A small network was trained on invented records. Each row is its activation on one of them, seen along a few directions.
Records have a field called Mel. Each example row is followed by its value.
The word absent means that the record has no Mel.
The largest differences between rows may come from other fields.
(in the rows, 500 means zero)
Strong random noise was added to every row along 9 fixed directions; ignore it. To show where, here is one row again and again, with new noise each time:
[527 565 520 351 410 482 553 372 438 524 569 413 345 552 580 408 374 626
 473 608 609 322 415 551 508 573 567 238 484 583]
[339 376 619 567 716 540 437 522 547 511 192 516 604 509 451 666 567 397
 608 614 481 958 584 448 509 494 501 365 336 606]
[477 755 344 520 509 646 426 506 459 404 642 285 571 538 386 429 637 686
 146 274 466 563 517 374 949 725 414 718 556 232]
[569 572 423 434 465 458 494 485 482 526 553 381 365 361 529 383 440 385
 559 574 446 527 336 678 522 436 371 474 534 494]
[614 431 638 622 576 523 434 459 546 579 401 586 497 541 447 559 627 389
 605 629 544 705 550 393 413 365 566 589 547 534]
[519 506 620 463 430 315 469 553 481 688 427 385 446 443 519 550 331 570
 424 532 750 300 478 476 276 564 565 391 410 594]
[313 722 380 637 696 636 373 439 535 485 472 458 552 432 397 527 574 232
 270 476 162 765 290 574 553 485 283 604 469 419]
[407 761 680 434 687 476 258 569 384 680 538 669 534 761 403 450 528 438
 442 454 375 616 349 658 435 534 764 416 467 576]
[414 443 411 424 474 407 529 623 389 603 522 426 557 419 497 443 638 522
 807 281 686 394 645 629 471 821 402 705 560 435]
[513 431 667 822 713 750 450 240 548 558 455 814 559 751 417 654 844 320
 583 704 443 753 545 209 313 392 627 600 610 563]
[706 363 457 607 456 573 599 484 511 427 545 252 393 368 540 520 558 640
 526 717 741 751 455 284 779 434 405 375 498 457]

[498 425 329 445 452 422 547 673 398 502 630 467 450 370 573 418 481 401
 726 418 501 461 416 711 510 496 380 515 560 471]
u1
[262 526 349 544 543 577 577 437 471 478 576 509 633 532 500 554 655 607
 467 271 493 323 590 460 464 853 377 630 465 411]
u4
[359 619 441 413 530 406 427 613 485 502 407 413 484 352 495 488 283 346
 399 473 355 576 348 715 511 421 408 399 381 520]
u8
[501 460 553 720 464 383 541 626 444 746 710 502 536 498 546 668 414 602
 340 497 817 133 320 281 122 569 573 435 435 569]
u5
[573 626 566 340 513 481 460 500 398 561 729 504 358 647 574 355 455 651
 543 556 520 442 260 658 554 529 650 259 493 559]
u14
[642 673 430 665 560 660 426 454 410 493 786 625 457 601 413 385 683 401
 426 500 371 575 322 460 612 378 536 673 719 395]
u11
[469 475 348 533 422 522 587 422 469 463 561 467 422 363 525 459 430 379
 513 544 463 366 405 570 447 443 373 465 572 510]
u3
[334 521 419 417 502 686 573 253 524 313 478 655 482 682 565 492 471 498
 373 512 262 386 556 503 543 504 538 349 509 520]
u1
[529 481 359 632 479 645 623 207 706 401 550 507 394 380 607 520 496 310
 381 684 209 423 291 492 309 317 204 551 514 496]
u5
[553 463 391 313 342 403 589 662 404 406 565 271 393 350 559 411 267 600
 526 482 626 444 475 615 749 473 461 282 467 490]
u6
[338 429 414 548 455 601 619 360 452 429 478 494 545 524 518 580 553 550
 517 439 633 358 659 329 511 705 443 495 532 491]
u8
[376 606 497 303 425 448 471 598 482 417 348 213 525 451 476 500 224 746
 130 423 545 503 541 500 804 639 535 238 296 483]
u7
[215 524 514 646 666 611 476 453 487 572 452 620 715 632 410 645 730 466
 494 343 442 490 605 410 358 803 495 647 473 494]
u15
[428 371 436 586 613 325 474 957 417 644 612 517 554 299 548 584 391 307
 718 458 487 634 167 763 308 324 394 424 370 547]
u5
[389 574 383 630 482 623 575 304 603 406 464 351 497 373 501 580 459 452
 194 578 363 439 405 390 501 549 274 468 449 466]
u13
[175 515 455 547 702 488 457 592 545 464 327 405 620 384 511 677 383 437
 333 515 368 756 364 563 496 576 349 265 212 577]
u12
[542 591 614 581 572 554 392 518 490 519 434 477 492 569 417 558 415 453
 261 654 434 731 385 410 596 311 608 324 447 555]
u7
[345 433 554 321 407 378 608 408 472 592 367 482 464 514 575 507 377 554
 672 510 635 182 631 614 235 748 530 320 440 673]
u15
[533 449 498 446 467 546 508 285 677 463 399 769 542 576 514 439 706 284
 731 374 204 329 752 627 236 471 418 984 684 441]
u1
[459 461 630 184 339 433 561 278 633 376 209 603 455 646 575 471 219 615
 327 479 413 154 810 524 393 424 682 364 450 599]
u2
[573 252 261 639 406 604 792 339 497 423 648 308 410 245 615 458 756 542
 907 611 726 457 519 427 542 736 160 595 636 421]
u9
[577 446 343 473 306 603 650 301 528 367 534 442 406 389 537 397 549 453
 555 499 467 279 621 489 567 527 333 661 681 406]
u13
[638 557 508 424 443 657 559 101 620 357 570 654 274 581 609 360 451 345
 479 753 179 409 343 614 409 215 469 408 605 563]
u12
[621 534 646 705 537 394 405 608 543 696 557 398 459 433 491 641 386 552
 209 624 674 504 226 323 276 364 534 404 356 557]
u4
[622 423 480 676 514 456 482 631 495 577 451 290 499 277 438 567 556 437
 543 572 685 717 476 384 557 453 357 601 524 445]
u9
[372 251 425 454 528 525 712 471 513 407 460 427 452 402 667 589 467 611
 766 652 610 575 478 534 506 593 378 142 352 635]
u14
[379 490 401 621 586 818 563 106 596 298 409 597 525 564 475 529 736 325
 503 576 245 669 624 371 583 531 323 636 613 448]
u8
[410 651 516 574 597 420 376 605 511 622 432 324 563 382 415 574 454 463
 314 477 489 628 369 512 468 588 422 505 389 496]
u9
[529 280 630 552 498 476 559 611 518 457 343 514 564 525 494 660 443 587
 524 573 700 611 666 301 515 384 647 357 407 569]
u6
[331 600 392 513 650 543 501 513 289 606 737 580 494 576 515 409 665 395
 783 494 489 556 296 672 466 730 495 379 562 557]
u10
[315 609 383 496 630 608 474 374 569 405 371 470 497 411 481 486 472 256
 406 562 155 732 350 678 521 448 271 454 424 508]
u11
[419 522 475 626 436 468 510 375 585 577 392 500 586 450 432 598 506 455
 322 387 585 218 700 311 246 641 403 779 558 458]
u11
[502 511 558 685 572 535 446 534 613 487 424 402 603 501 447 686 483 625
 104 521 546 633 515 180 579 448 519 483 373 450]
u2
[618 388 422 513 497 401 539 654 377 574 614 464 419 308 540 408 521 345
 848 563 616 592 376 643 483 420 414 499 596 508]
u10
[464 467 592 475 564 481 533 397 556 545 477 492 420 517 612 553 391 544
 504 730 478 550 285 554 322 456 517 159 320 676]
u4
[568 427 501 519 461 491 580 433 435 565 675 550 393 501 617 462 514 506
 676 606 606 320 336 550 300 521 489 403 539 565]
u12
[631 445 591 474 437 541 538 387 594 447 470 436 458 573 529 522 523 743
 385 530 640 442 625 299 586 528 564 515 489 465]
u14
[675 541 630 516 464 517 456 464 524 521 518 496 465 592 461 479 504 590
 413 620 532 555 499 402 573 401 654 460 532 518]
u7
[353 424 422 514 432 618 585 350 450 430 427 571 602 568 469 519 656 552
 555 344 609 289 849 316 527 757 477 666 610 434]
absent
[664 450 440 657 466 671 599 378 418 472 756 494 412 529 521 430 741 550
 648 609 649 507 439 350 604 546 490 552 680 441]
u6
[558 411 467 559 422 319 565 666 483 671 648 317 412 286 636 551 353 589
 479 534 746 251 229 525 244 539 386 390 381 531]
u2
[517 531 572 536 394 352 488 584 471 594 428 224 480 410 490 608 275 722
 191 590 853 385 501 235 518 575 549 246 346 565]
absent
[820 385 654 815 541 350 368 744 512 727 488 510 442 259 412 586 530 129
 653 739 589 799 277 461 240  49 460 640 590 552]
u13
[403 534 659 534 580 396 429 563 404 699 509 631 548 638 475 563 471 542
 548 508 635 399 442 523 250 612 730 330 431 670]
u3
[303 246 365 664 554 661 697 267 538 402 352 561 576 426 527 632 698 374
 793 578 522 574 708 373 405 666 291 526 552 570]
u3
[697 620 368 766 438 629 501 413 441 513 792 429 366 398 456 438 589 382
 309 621 532 448 268 295 561 336 365 602 695 397]
absent
[607 474 572 659 468 569 525 468 482 549 587 488 488 558 460 556 587 594
 384 555 665 430 498 262 502 496 592 528 559 478]
u15
[555 515 539 502 519 581 524 323 585 441 454 467 399 489 534 487 471 485
 411 667 417 581 415 472 522 391 473 388 468 536]
u10

Which value of Mel does each new row have?
[443 432 490 604 614 599 499 529 346 496 555 620 539 575 460 522 617 426
 684 572 530 716 446 475 587 496 581 354 559 566]
u3
[231 255 294 576 395 672 837  66 537 423 497 520 473 453 670 605 614 516
 679 519 625  46 642 357 156 870 207 469 530 563]
u4
[364 640 404 596 570 612 476 499 305 620 762 673 566 645 430 429 756 399
 621 313 450 296 410 582 392 762 520 706 683 428]
u15
[407 559 318 240 326 250 555 733 448 529 480 104 481 165 550 378 244 618
 492 296 598 282 465 814 606 775 261 467 375 439]
u7
[740 529 519 423 315 538 533 262 609 372 444 524 400 525 477 395 435 491
 335 525 448 306 717 365 590 293 538 694 699 405]
u10
[404 622 608 313 621 529 329 622 516 408 356 514 610 721 447 492 465 640
 311 373 318 793 577 566 816 516 683 405 350 470]
u1
[353 714 524 534 604 620 452 397 419 552 745 703 537 807 493 521 584 605
 323 427 390 299 341 472 416 638 675 405 523 525]
u14
[502 220 526 361 525 573 664 577 509 290 417 548 470 560 633 537 416 643
 739 646 512 763 551 534 743 355 575 128 367 618]
u5
[629 416 611 333 448 319 466 610 610 562 368 517 466 465 557 452 405 485
 672 515 473 520 550 680 369 376 528 547 440 559]
u5
[623 453 575 668 481 319 407 877 423 707 526 250 555 331 409 621 460 603
 391 472 871 595 421 329 537 505 537 533 425 445]
u15
[476 402 445 578 623 586 544 564 391 475 590 511 518 511 505 497 663 515
 788 596 561 817 430 525 682 560 507 337 509 560]
u3
[431 455 269 667 659 680 571 472 506 411 594 364 545 324 495 498 815 388
 725 524 392 888 398 523 714 645 158 654 541 377]
u10
[430 449 352 668 408 479 598 489 404 598 635 560 488 368 503 556 504 257
 595 441 587 135 443 478 153 541 355 640 645 495]
u6
[657 526 750 422 586 465 342 560 606 451 279 587 512 613 441 521 422 497
 467 638 386 902 583 490 675 182 742 418 416 570]
u8
[563 496 612 376 510 451 447 657 556 430 434 521 526 614 503 527 365 637
 406 509 439 669 520 513 696 332 668 348 380 523]
u5
[394 517 542 786 658 534 435 388 603 623 385 633 604 445 418 673 605 215
 393 549 395 539 471 354 156 442 406 693 500 521]
u10
